These are the activations of a small neural network, seen along a few directions. Each row is one input.
In each table, some parts of the input vary, and every possible input appears once, in random order.
A made-up example of a description, with smaller parts first: line(4) and (point or line(9) or (values(3) and ring(8))).
Shared parts are said once, and a part with two or three values counts as separate values.
In the rows, zero is written as 128.

Other details of the inputs vary at random and push rows far along three fixed directions, the same in every table; ignore that.

Table:
row 1: [198 177  65  94 104 167 230  57 144 238  39 116 109]
row 2: [189  86 173 150 127 137  99 134 121 119 171 134 169]
row 3: [ 44 149  95 134 150  97  90 124 124 129 124 134 103]
row 4: [157  96 152 143 107 112  98 109 128  70 158 126 125]
row 5: [172  72 193 135 123 137 126 148 130  86 153 136 148]
row 6: [ 25 158 103 148 158 112  90 123 123 136 124 115  84]
row 7: [177  25 162 201 193 154 220 169 127 161 139  54 172]
row 8: [144 151 103 144 117  89  83  81 118 136 130 151 108]
row 9: [142 163 117 103  84 138 121 111 129 139 137 166 137]
row 10: [116 132 127 181 103  96  72 112 121 116 163 168 135]
row 11: [152  73 175 113 136 135 122 162 153 106 159 160 182]
row 12: [ 56 158 102 133 105 120 110 130 103  96 147 106  85]
row 13: [130 171  47 107  66 118 179  72 153 160  61 131  93]
row 14: [198 117 168 117 129 165 135 120 133 140 137 155 153]
row 15: [113 171 128 138 126  75  90 135 108  53 123 142 166]
row 16: [167  72 162 156  99 130 134 153 142  92 164 135 174]
row 17: [121 100 133 162 109  83  97 111 127 102 142 115 110]
row 18: [ 43 147 122 127 206 205 167 197 108 185 101  53 112]
row 19: [121 115 146 130 128 125 135 145 116 107 143  97 103]
row 20: [114 171  89  30  98 143 176  97 140 155  64 160 109]
row 21: [105 183  59 146 101 113 110  96 118 168 113 139 108]
row 22: [ 59 165 109 134 108 137  95 134 107  99 139 113  87]
row 23: [140 136 149  52 127 134 113 130 140 121 105 170 115]
row 24: [ 83 184  97 151 112 134  71 126 108 137 158 115 106]
row 25: [ 91 179 117 169 226 151 174 189  86 141  87   9 130]
row 26: [225 126 139  77  87 176 189 108 160 164 106 184 184]
row 27: [122  84 146 135 168  94  99 130 139 104 141 152 132]
row 28: [193 115 140  33 114 140 195 110 167 130  85 181 135]
row 29: [101  73 154 171 233 175 198 190 131 196 121  40 136]
row 30: [163  90 171  88 135 113 101 147 153 107 148 153 146]
row 31: [108 114  97 164  90  71  99 120 130  85 144 155 126]
row 32: [128 142 150 129 129 121  80 123 110 120 167 132 113]
Description of these inputs: values(2) and (point or (values(3) and line(5))).
- Changing only the values(2) part turns row 11 into row 30. The same change can be made to row 10. Which row results? => row 1
- Which other rows does row 12 become when the values(2) part takes its other values? List them by row number. => row 19
- Which other rows does row 13 become when the values(3) part takes its other values? List them by row number. => row 6, row 10

Table:
row 33: [127 172 113  90 109 119 103  97 122 111  98 124  85]
row 34: [ 55 187  77 100 121  70  95  93 113 108 105 134  77]
row 35: [135  97 176 116 101 110  72 141 137  69 186 185 170]
row 36: [ 97 155  88 159 157 150 159 135 120 192 111 100 121]
row 37: [119 161 114 117 139 174 172 150 113 146 114  94 125]
row 38: [210  93 153 105 112 172 170 140 154 123 105 147 166]
row 39: [176 122 118 154 111 152 180 131 136 145 115 119 164]
row 40: [153  75 188 154 136 151 105 167 123  88 164 128 150]
row 41: [111  95 163 162 118 104  49 154 118  46 169 150 130]
row 42: [ 70 141 132 140 152 123  40 140 117 104 151 145  99]
row 43: [118  55 173 156 134 119 137 171 139  98 172 134 172]
row 44: [103 117 106 141 157 158 166 122 114 190 136  92  77]
row 45: [ 79 211  90  95 114 101  82 106 100 100 120 121  81]
row 46: [208 134 131 113  82 155 174 104 143 144 108 151 155]
row 47: [109 107 161 151 186 132  84 162 117 120 149 103 132]
row 48: [172 114 147  92 148 143 154 121 141 150  97 132 137]
row 49: [119 128 140 108 158 163 174 146 122 165 125 124 133]
row 50: [141 100 158 169 154 137 105 153 128 139 173 145 164]
row 51: [114 150  94  94 104  70  86  79 142  99  92 166  91]
row 52: [122 177  91 116  99  74  81  80 126 121 113 165 112]
row 53: [193 141 135  93  93  98 116  74 142 130 117 186 145]
row 54: [165 130 126 134 118 164 158 132 148 172 125 121 161]
row 55: [100 162  92 108  88 107 140 105 124  97 107 136 102]
row 56: [160 121 142  97 108 100 143 125 134  92 126 150 158]
row 57: [ 44 177  67 115  97 101  75  95 132 115 100 124  59]
row 58: [161 101 123 135 116 159 179 116 121 151 139 102 105]
row 59: [148 149 131 150 146 150 152 131 112 160 123  81 130]
row 60: [ 73 127 146 147 180 149 115 173 106 135 161 114 128]
row 61: [ 90  95 157 151 171 131 126 174 119 120 164 133 152]
row 62: [183 150 116 108 127 131 153 100 141 168 102 142 150]
row 63: [120  71 168 171 112  90  61 144 131  38 170 153 136]
row 64: [170 122 135 126 133 155 168 118 140 181 121 148 151]
row 65: [146  93 193 114 133  83  74 132 122  66 179 181 165]
row 66: [160 132 121  99 103 148 193 131 135 125 100 137 152]
row 67: [142 124 124 127 147 142 157 142 132 132  93  90 128]
row 68: [ 63 116 152 160 164 160  82 171 111 128 161  81 104]
row 69: [103 125 108 128 164 160 159 145 140 170  92 113 114]
row 70: [142 111 138 115 136 176 145 149 150 154 114 115 141]
row 71: [ 42 182  73 105 113  88  95  99 117 117 113 153  72]
row 72: [109  76 159 157 144 142 103 169 139 111 155 118 149]
row 73: [144 103 121 149 111 101 128 111 149 138 131 174 146]
row 74: [150  92 125 122 113 156 174 113 138 172 142 110 111]
row 75: [114 169  76 154 131 120 160 115 120 160  90  74 101]
row 76: [183 117 121  79  88  94 132  59 139 131 127 178 109]
row 77: [ 70 119 137 163 192 120  89 163 109 123 135  84 113]
row 78: [169 106 129 124 127 136 173 109 121 153 133  95 105]
row 79: [112 121 127 120 138 158 183 155 135 152 121 104 151]
row 80: [165 129 135 112 144 154 149 139 133 135 102 102 135]
row 81: [105 160 129 121 166 155 165 151  99 146 120  65 113]
row 82: [162  99 156  93 125  91 140 126 139 100 131 175 174]
row 83: [ 56  95 129 177 182 128 101 165 122 131 142 101 102]
row 84: [143 164 128  78  65 110 105  96 124  77 132 185 117]
row 85: [ 68 107 124 209 149 124 104 161 118 137 163  82 128]
row 86: [138 125 120 140  92 119 116 117 142 133 138 152 155]
row 87: [112  94 142 194 170  97 111 149 118 129 154 103 144]
row 88: [110 180 109  79 127 109 116 101 119 125 113 144 114]
row 89: [177 131 129 111  94 155 161 107 150 170 117 143 149]
row 90: [192  88 169 153  93  71  79 120 135  65 167 175 181]
row 91: [162 182 107 105  80  90  83  81 125 106 124 161 119]
row 92: [ 91 148 132 198 156 153  92 168  93 126 170  75 127]
row 93: [149 118 147  90 118 168 183 138 141 152 123 130 154]
row 94: [192  85 159  89 129 161 169 126 160 153 104 174 156]
row 95: [103 167  68 165 117 143 165 120 119 160  95  80  98]
row 96: [108 166  99  95  89  67 109  92 125  80 110 146 101]
row 97: [ 97 160  82 127 140 129 154 120 126 143  73  70  78]
- What do these inputs look like to the network? => ring(5) and (point or (values(3) and line(4)))
- Changing only the ring(5) part turns row 83 into row 63. The same change can be made to row 73. Which row results? => row 95
- Which other rows does row 51 become when the values(3) part takes its other values? List them by row number. => row 34, row 87
- Which other rows does row 56 become when the line(4) part takes its other values? List them by row number. => row 45, row 81, row 96
- Which other rows does row 88 become when the ring(5) part takes its other values? List them by row number. => row 35, row 37, row 45, row 60
- Which other rows does row 81 become when the ring(5) part takes its other values? List them by row number. => row 49, row 65, row 84, row 93

Table:
row 98: [120 112 154 207 170 164 116 171 101 154 182  70 140]
row 99: [128  97 157 180 128 106  62 130 120 120 194 153 143]
row 100: [146 100 162 146 164 175 162 171 127 145 136  91 152]
row 101: [187 111 146 115  53  55  74  79 148  47 140 208 153]
row 102: [225  65 173  74 119 127 187 123 178 126  98 193 200]
row 103: [104 154  77 153 141 134 163 118 129 182  91  84  99]
row 104: [ 87 169  68 119 126 118 151 102 127 155  84 106  84]
row 105: [121 138 142 106 107 113  83 122 121  88 144 149 121]
row 106: [ 94 190  90  87 130 144 147 114 114 142  86 102  84]
row 107: [105 183  87  95 103 138 107  90 129 157 108 152  89]
row 108: [139 151  97 108 126 150 201 125 130 158  81  91 121]
row 109: [ 87 128 139 160 131 110  86 151 107  83 161 112 124]
row 110: [178  81 151  98 165 181 234 152 153 183  92 113 172]
row 111: [111 161  82 118  95  82 106  78 133 126  99 150  93]
row 112: [143  95 147 154 140 121 143 154 123 105 144 105 145]
row 113: [ 86  97 150 164 140 104  80 155 120  90 171 136 134]
row 114: [179 113 138  79  83 110 108  95 149 114 138 211 146]
row 115: [ 97 181  88  87 112 129 110  93 129 146  98 148  87]
row 116: [106 155 130 107 142 116 106 132 115 103 121 121 116]
row 117: [132  96 160 188 122  85  67 143 117  68 184 132 148]
row 118: [ 91 136 145 174 171 171 112 173  98 147 165  70 120]
row 119: [195  63 165 102 147 172 213 149 160 165 111 138 183]
row 120: [ 59 119 124 171 172 128 119 161 111 133 140  81 109]
row 121: [151 175 100  79  85 140 133  92 134 136 101 154 108]
- What do these inputs look like to the network? => values(2) and (point or line(5) or line(6))
- A walk changes only the line(5) part. It starts at row 103 and steps to row 111. List the rest of the walk in order. => row 104, row 120, row 113
- A walk changes only the line(5) part. It starts at row 117 and steps to row 101. List the rest of the walk in order. => row 112, row 108, row 109
